These are the activations of a small neural network, seen along a few directions. Each row is one input.
Each table varies a few parts of the input and shows all the possible inputs, shuffled.
A made-up example of a description, with smaller parts first: values(3) and (point or ring(9) or (ring(5) and line(6))).
Shared parts are said once, and a part with two or three values counts as separate values.
In the rows, zero is written as 128.

Other details of the inputs shift rows strongly along two fixed directions, in all tables alike. That doesn't count.
To show where, the next rows are all for the same input, with only those details redrawn:
[140 141 144 119 120 139 137 164 137 174 151]
[131 127 134 153 130 152 129 138 131 148 154]
[152 137 151  85 109 126 151 164 138 186 131]
[124 111 123 187 141 165 122 109 125 120 155]
[162 127 155  57  99 115 165 154 138 190 108]
[161  47 126 106 113 136 173  28 116 103  56]
[168  85 144  63 101 119 176  91 127 153  72]
[140 141 144 119 120 138 138 164 137 174 151]

A family of inputs:
row 1: [150  45 103  88 107 102 148  71  96  87  26]
row 2: [176 102 172  80  99 103 194 129 128 164  72]
row 3: [128 135 127 128 125 142 118 160 126 158 160]
row 4: [108 127  93 168 135 118  88 137 112  95 116]
row 5: [130 169 178 114 134 110 162 152 148 161 143]
row 6: [124 147 163 165 144 131 149 132 137 134 149]
row 7: [140  99 102  61 100 107 132 135 129 145  84]
row 8: [144 139 105 167  59 156  92 184 117  89 109]
row 9: [129 149 145 128 131 139 133 149 140 160 158]
row 10: [116 162 153 141 145 138 149 115 153 139 159]
row 11: [120 102 125 198 143 148 112 126 100 103 147]
row 12: [143  61  93  67 110 109 145  51 122  93  47]
row 13: [154  47 134 106 121 114 166  33  96  81  48]
row 14: [120 142 147 145 144 125 123 140 119 126 151]
row 15: [128 138 109 103 105  94 105 192 117 150  99]
row 16: [142  82 139 125 132 136 180  20 134  95  79]
row 17: [113 158 145 139 148 140 131 113 145 131 164]
row 18: [127 105 138 204 142 150 125 124 110 111 144]
row 19: [107 142 127 151 154 146 117  92 134 104 164]
row 20: [131 160 111  45 104  84 118 164 149 163 105]
row 21: [116 142 131 138 145 123 114 146 117 118 148]
row 22: [129 130 133 114 129 115 124 160 113 136 129]
row 23: [115 156 122 106 136 129 114 151 138 142 161]
row 24: [114 153 136 129 149 119 117 139 125 115 149]
row 25: [103 141 111 146 155 143 107  98 134  96 161]
row 26: [109 131 121 162 151 152 113  97 128 106 163]
row 27: [111 157 108 105 133 121 103 158 144 138 150]
row 28: [117 128 148 182 152 138 129 109 122 107 148]
row 29: [107 142 114 145 152 120 104 122 124  91 134]
row 30: [109 112  91 164 142 117  96  90 112  68  98]
row 31: [116 121 119 158 142 153 115 107 123 116 156]
row 32: [131 127 134 153 130 152 129 138 131 148 154]
row 33: [111 153  92 116 119 113  90 167 140 142 135]
row 34: [134 125  79 185  68 175  82 140 130  70 122]
row 35: [118 145  91 106 106 110  93 182 136 156 126]
row 36: [125 166 161 101 137 108 134 157 131 148 149]
row 37: [105 162 108 142 143 107  92 142 129 103 131]
row 38: [150 141 178  55 118  89 174 125 137 158  97]
row 39: [127 124 152 192 144 143 146 117 128 117 142]
row 40: [131 163 126  35 117  93 130 155 152 158 120]
row 41: [117 103 112 177 140 140 107 138  99 102 137]
row 42: [105 115  99 181 148 135  93 131 109  86 133]
row 43: [142 139 155  75 121 118 159 118 143 159 120]
row 44: [112 132 112 140 144 119 105 134 119 101 126]
row 45: [ 99 150  88 147 144 123  87 107 141  93 140]
row 46: [129 150 127  75 119 119 124 173 136 168 146]
row 47: [143  74 125 175 133 160 162  46 126  95 102]
row 48: [121 133 111 122 125 138 110 167 126 150 157]
row 49: [143 149 170 106 121 110 148 178 129 173 135]
row 50: [124 130 138 177 143 157 143 104 140 125 152]
Question: What do these inputs look like to the network?
Answer: values(2) and (point or (line(4) and line(6)))
Question: Changing only the values(2) part turns row 22 into row 46. The same change can be made to row 13. Which row results?
Answer: row 31
Question: Changing only the values(2) part turns row 29 into row 40. The same change can be made to row 21. Which row results?
Answer: row 23
Question: Change only the values(2) part in row 10. List by row number the other rows that result.
Answer: row 5

A family of inputs:
row 51: [131 173 157  99 118 104 131 213 132 169 149]
row 52: [111 121 147 201 170 151 118  94 111  91 163]
row 53: [101 132 111 171 157 140 112  84 139 107 145]
row 54: [147 130 135  86 108 101 140 155 116 129  87]
row 55: [116 122 108 186 138 134 108 128 112  86 119]
row 56: [128 147 123  83 116 102 127 136 148 151 113]
row 57: [155 123 173  61 117  96 165 127 119 150  96]
row 58: [139 167 162 113 124 143 134 182 139 184 182]
row 59: [131 106 126  85 134 118 154  65 131 106  95]
row 60: [119 177 139 165 134 155 116 203 148 177 204]
row 61: [134 165 142 114 100 140 111 204 132 168 164]
row 62: [114 126 119 201 131 174  97 128 119 101 174]
row 63: [111  87  95 136 159 131 104 133  99 129 143]
row 64: [ 98 146 105 144 161 129  83 222 119 183 197]
row 65: [156  80 109 105  89 128 146  86 122 117  55]
row 66: [125 130 109 102 121 113 122 119 140 115 109]
row 67: [124 135 135  94 134 122 135  98 129 123 129]
row 68: [137 140 142 137 132 146 145 145 142 161 158]
row 69: [136 120 160 117 146 118 158 114 125 129 119]
row 70: [105 101  99 156 163 140  86 141  93 128 168]
row 71: [131  74 108 179 129 161 139  56 122  82 109]
row 72: [100 135 126 218 161 146 108 132 122  96 165]
row 73: [105 191 141 179 138 123  97 222 136 166 188]
row 74: [ 93 130 100 189 159 150 103  90 135  84 157]
row 75: [122  79 124 181 149 138 137  56 107  60 104]
row 76: [158 124 153  68  94 125 153 140 129 162 114]
row 77: [108 188 159 164 154 132 113 212 136 160 202]
row 78: [ 93 131 106 188 166 152 109  85 136  89 160]
row 79: [144  92 128 109 115 109 149  95 109  93  71]
row 80: [132  74 113 173 129 164 138  57 118  77 114]
row 81: [146 125 128  97  94 128 140 157 137 153 108]
row 82: [147 129 148  85 106 101 139 145 111 131  97]
row 83: [106 189 155 170 155 129 113 213 141 166 198]
row 84: [126 135 117 101 120 119 113 117 126 109 123]
row 85: [104 136 137 209 157 149 100 127 110  91 174]
row 86: [139 137 147  42 128 103 166 109 141 154 105]
row 87: [145  81 132 105 117 104 162  77 115  98  57]
row 88: [137 139 148 131 122 149 130 146 130 150 162]
row 89: [137 129 132 124 117 117 120 138 105 108 106]
row 90: [103 133 102 146 158 124  84 199 116 182 179]
row 91: [117 112 108 214 136 168 112 102 129 109 155]
row 92: [110 139 132 135 155 140 124  90 127 112 154]
row 93: [115  92  90 156 139 139 112  53 121  53 106]
row 94: [141 133 130  42 108  96 148 126 140 140  95]
row 95: [147 132 162  85 121  92 162 139 134 169  97]
row 96: [156  88 140 102 121 139 171  74 128 126  99]
row 97: [123 162 141 156 133 157 121 182 140 160 192]
row 98: [115 110 109 200 132 173 110 111 123  91 156]
row 99: [142 133 121  52 101  90 136 127 146 150  81]
row 100: [136 141 135 146 122 142 135 147 141 166 153]
row 101: [ 97 146 108 175 151 139  99 112 142 114 158]
row 102: [157 126 138  67  83 125 136 156 124 152  97]
row 103: [114 110 105 207 132 170 111 111 127  96 152]
row 104: [155 124 131  70  86 124 143 160 131 152  94]
row 105: [117  93  82 160 138 136 106  59 126  55  95]
row 106: [133  81 138 165 155 126 154  43 118  95  90]
row 107: [123 159 114 112 123 122  95 154 130 121 144]
row 108: [139 116 116 135 100 137 128 132 131 139 111]
row 109: [150  87 111 107  95 134 144 100 124 112  69]
row 110: [146 132 155  85 113  90 157 145 132 165  93]
row 111: [ 95 146 107 184 151 151  84 114 125  86 177]
row 112: [122 136 128 101 130 122 125 105 129 117 131]
row 113: [128 147 132  72 124 110 139 134 141 142 125]
row 114: [159 113 136  61  84 120 155 144 131 151  88]
row 115: [135 101 128  85 137 111 161  44 137 122  77]
row 116: [136 147 115  72 113 106 120 150 138 130 111]
row 117: [125 152 123 149 121 114 110 173 122 137 123]
row 118: [126  94  86 142 127 124 110  57 128  73  80]
row 119: [133 147 144  55 132 104 160 121 148 163 113]
row 120: [149 133 159  71 106  96 147 150 116 145 101]
row 121: [106 189 134 170 135 125  97 229 133 153 183]
row 122: [121  81 105 193 135 130 122  62 106  65  85]
row 123: [112 185 127 102 127 114 110 193 154 164 165]
row 124: [156 123 135  82  88 117 152 146 139 173  98]
row 125: [132 123 155 131 149 119 154 116 130 133 121]
row 126: [166 118 150  73 106 117 175 117 141 181 100]
Question: Changing only one part turns row 91 into row 76. The same change can be made to row 65. Which row results?
Answer: row 102
Question: Changing only one part turns row 52 into row 106. The same change can be made to row 88. Which row results?
Answer: row 100
Question: What do these inputs look like to the network?
Answer: line(4) and (point or (values(3) and line(6)))
Question: Change only the line(4) part in row 70. List by row number the other rows that result.
Answer: row 63, row 64, row 90
Question: Change only the values(3) part in row 123. List by row number the other rows that result.
Answer: row 87, row 103
Question: Start at row 89 and move only the line(6) part, one step at a time. The first step leads to row 82. Which rows follow, in order?
Answer: row 120, row 85, row 57, row 52

A family of inputs:
row 127: [139 103 113  66 113 100 141  83 128 112  69]
row 128: [157 148 160  67  96  97 154 186 131 175 103]
row 129: [121 101 128 142 153 124 139  65 119  87 108]
row 130: [141 124 143  65 121  93 156 107 131 129  83]
row 131: [134 103 131 123 137 148 154  48 138 110 121]
row 132: [141 103 113 114 104 126 126 122 118 117  94]
row 133: [120 175 134 154 120 132 101 213 131 154 172]
row 134: [120 112 136 137 156 125 138  89 121 115 131]
row 135: [108 118 128 227 160 163 110 125 113 110 174]
row 136: [160 141 161  74  93 133 168 158 151 194 129]
row 137: [111 119 125 225 153 159 110 122 113  95 159]
row 138: [116 159 105 142 116 144  88 208 132 156 173]
row 139: [109 173 104 112 129 124  89 189 144 157 168]
row 140: [116 113 111 144 141 124 119  77 123  81 108]
Question: What do these inputs look like to the network?
Answer: values(2) and (point or line(6))
Question: Changing only the values(2) part turns row 135 into row 134. The same change can be made to row 133. Which row results?
Answer: row 140

A family of inputs:
row 141: [122 123 101 144 137 146 105 115 127 105 138]
row 142: [141 108 137 131 128 124 152 107 129 113 110]
row 143: [139 171 129  91 105 120 107 217 138 175 155]
row 144: [113 120  93 166 137 130 109 117 140 132 125]
row 145: [119 167 139 118 122 123 123 197 135 154 145]
row 146: [140 117 145 135 130 133 137 107 118 130 115]
row 147: [106 145 116 158 144 130 103 131 121 116 151]
row 148: [128 106 111 121 126 113 115 113 110 115 116]
row 149: [109 134 114 144 139 131 101 172 122 133 158]
row 150: [138 103 124  98 110 114 132 140 117 126  96]
row 151: [111 140 128 159 149 131 111 116 130 114 149]
row 152: [121 110 118 136 132 140 131  83 133 104 127]
row 153: [109 145 123 177 141 142 117 145 130 108 152]
row 154: [100 149 119 158 149 139 109 158 130 123 161]
row 155: [147 130 153  93 115 106 144 127 133 142 104]
row 156: [122 128 101 144 134 142  97 138 126 116 151]
row 157: [112 164 131 162 134 130 106 156 128 126 157]
row 158: [126 116 118 139 122 122 117 113 112 106 112]
row 159: [143 135 148  92 113 104 143 127 132 138 101]
row 160: [144 126 152  86 127 110 145 121 130 153 111]
row 161: [106 150 110 167 145 152 105 128 137 113 169]
row 162: [142 134 130  94 105 124 142 125 137 130 107]
row 163: [135 126 130 106 113 111 133 118 118 121  97]
row 164: [108 158 126 149 144 127 108 142 129 129 156]
row 165: [115 115 117 144 146 132 135  99 127  99 121]
row 166: [117 106 114 129 137 129 123 117 119 108 114]
row 167: [129 115 124 142 118 140 132  95 133 103 121]
row 168: [134 158 156 105 134 122 130 167 130 179 150]
row 169: [135 107 117 121 114 113 119 119 109 115 106]
row 170: [120 124 126 172 141 138 130 117 130  98 137]
row 171: [127 121 107 155 126 150 116 100 126  91 120]
row 172: [118 130 104 149 140 148 111 107 130 102 139]
row 173: [140 121 113 108 105 108 134 135 143 156  88]
row 174: [145 119 149 116 123 119 141 110 125 131 107]
row 175: [129 120 134 170 141 142 135 121 125 115 143]
row 176: [148 126 151  86 103 126 156 136 129 169 115]
row 177: [142 134 145  68 123 101 161 142 141 155 110]
row 178: [110 149 117 147 138 125  98 154 121 130 158]
row 179: [135 155 149 135 133 135 138 177 128 168 157]
row 180: [131 108 125 114 118 123 132 129 119 115  98]
row 181: [140 110 140 117 110 134 148 106 129 132 116]
row 182: [125 154 143 133 115 136 125 163 143 151 162]
row 183: [135 119 141 109 134 114 137 101 130 127 112]
row 184: [129 158 151  94 118 126 135 177 143 185 164]
row 185: [126 104 127 127 128 137 138  85 132 115 125]
row 186: [144 110 142 101 133 119 160 115 128 140 114]
row 187: [134 106 132 123 141 124 151 100 131 117 117]
row 188: [141 108 137 121 139 132 155 108 119 139 117]
row 189: [135 112 108 135 119 142 117 107 124  98 110]
row 190: [135 107 136 112 123 138 149  99 123 143 119]
Question: What do these inputs look like to the network?
Answer: values(2) and (point or (values(3) and line(8)))
Question: Changing only the values(2) part turns row 164 into row 157. The same change can be made to row 148. Which row results?
Answer: row 169
Question: Changing only the values(2) part turns row 182 into row 185. The same change can be made to row 158. Which row results?
Answer: row 178
Question: Change only the values(2) part in row 181. List by row number the other rows that result.
Answer: row 184
Question: Change only the values(2) part in row 170. List by row number the other rows that result.
Answer: row 177
